Here are a small network's activations along a few directions, averaged over the inputs that share one value of a field.
Related values have similar rows: they may be neighbours, one step apart, or belong to one group.
In the rows, 500 means zero.
Random noise pushes rows far along 9 fixed directions. That doesn't count. These rows show it; they differ only by the noise:
[675 250 379 193 345 729 512 511 612 394 562 493 529 566 579 616 562 537
 361 500 528 506]
[452 297 302 500 403 506 572 510 712 454 463 643 531 323 737 629 344 402
 287 645 416 719]
[531 523 721 453 452 543 437 582 393 466 537 512 433 647 452 395 595 544
 583 505 748 425]
[501 430 386 501 620 677 624 415 551 586 311 517 501 363 475 500 353 612
 418 559 410 531]
[636 577 335 238 478 593 472 317 772 487 498 341 649 576 601 539 789 493
 580 558 479 261]
[291 496 616 531 708 794 695 477 457 609 254 550 599 334 811 293 218 585
 439 863 795 390]
[391 417 486 431 264 377 454 710 632 445 462 474 533 460 509 485 573 479
 553 581 220 635]
[459 408 479 618 658 498 620 494 433 606 519 451 556 348 343 542 381 459
 368 387 273 492]
[279 201 628 641 379 275 472 498 487 583 508 467 597 385 774 393 307 334
 431 398 381 568]
[532 407 384 430 503 651 610 469 567 562 271 491 603 277 490 454 625 707
 648 548 385 463]
[437 348 344 530 275 311 399 423 781 478 386 588 430 473 721 546 387 410
 427 530 335 763]


Values of Pati:
j5: [454 695 550 560 675 589 577 557 311 532 435 596 415 409 382 478 406 609
 509 574 540 459]
j7: [713 597 618 290 411 714 390 516 465 441 375 435 254 872 352 377 579 748
 651 521 704 485]
j3: [389 752 411 922 753 230 415 135 531 636 474 518 499 487 575 491 311 305
 519 373 566 521]
j8: [556 656 465 441 675 651 553 497 364 500 557 359 599 616 346 467 538 585
 571 477 522 325]
j9: [855 527 289 464 580 589 545 448 528 419 626 602 366 528 117 787 633 577
 380 367 506 662]
j1: [333 611 612 446 393 355 480 669 402 512 493 383 644 372 556 396 696 528
 773 563 332 350]
j4: [460 552 436 564 489 409 522 485 468 492 492 599 548 297 598 555 595 470
 575 485 494 481]
j2: [550 410 521 417 584 598 619 641 410 434 745 440 568 518 396 607 497 383
 259 485 493 404]
j6: [410 450 574 452 592 673 544 523 318 510 609 405 623 574 647 460 292 511
 438 507 592 381]
The values of Pati form 3 separate groups.
Which other values are in the same group as j2? Give them in the order they are listed.
> j7, j9
Which other values are in the same group as j3? Give them in the order they are listed.
> j8, j6

Values of Latu:
n8: [609 609 335 552 582 586 506 340 525 485 379 613 461 440 491 581 530 612
 612 465 610 530]
n5: [713 395 304 216 251 618 530 713 602 345 426 588 424 356 330 710 766 636
 502 556 292 688]
n6: [450 680 453 544 632 542 570 670 548 471 493 401 510 550 173 492 589 531
 478 637 223 432]
n2: [323 530 666 602 680 407 569 590 335 535 776 401 475 563 353 585 175 205
  95 480 337 439]
n3: [608 538 373 742 648 417 527 414 548 546 520 663 446 342 296 659 500 440
 409 470 556 693]
n7: [485 332 471 676 254 216 330 642 633 416 574 672 276 645 471 561 366 392
 378 408 368 918]
n4: [596 403 468 377 541 701 650 605 318 458 623 472 588 426 387 574 486 591
 481 416 491 499]
n1: [500 524 450 592 525 328 525 339 544 580 472 514 536 329 554 484 651 481
 587 411 436 401]
n9: [660 514 279 230 321 652 387 527 633 447 372 451 361 716 312 594 492 727
 578 389 198 653]
The values of Latu form 3 separate groups.
Which other values are in the same group as n9? Give them in the order they are listed.
> n8, n4
Which other values are in the same group as n3? Give them in the order they are listed.
> n6, n7

Values of Luma:
t9: [364 840 658 807 440  83 437 503 660 527 369 705 461 330 718 323 821 418
 838 792 831 560]
t6: [459 353 453 702 532 465 598 584 565 442 563 720 544 310 633 594 486 395
 349 635 630 608]
t1: [463 403 417 507 525 668 548 580 457 477 400 557 428 477 557 505 172 546
 352 596 489 736]
t7: [568 507 568 460 455 615 452 622 338 390 523 629 336 592 213 555 509 610
 511 417 587 542]
t5: [443 760 521 614 395 237 385 548 579 509 428 498 394 599 440 461 531 511
 704 531 391 703]
t4: [661  38 479 359 170 465 388 288 463 464 508 659 423 468 908 531 487 544
 468 207 735 597]
t3: [358 391 718 482 554 540 611 715 258 395 898 539 672 422 700 595 402 206
 232 578 738 323]
t8: [335 755 361 444 530 626 532 509 681 500 194 444 572 538 605 294 434 625
 662 836 427 513]
t2: [598 566 428 473 409 445 375 365 798 469 435 586 424 578 664 559 664 503
 571 664 702 541]
The values of Luma form 3 separate groups.
Which other values are in the same group as t6? Give them in the order they are listed.
> t9, t2
Which other values are in the same group as t3? Give them in the order they are listed.
> t7, t4
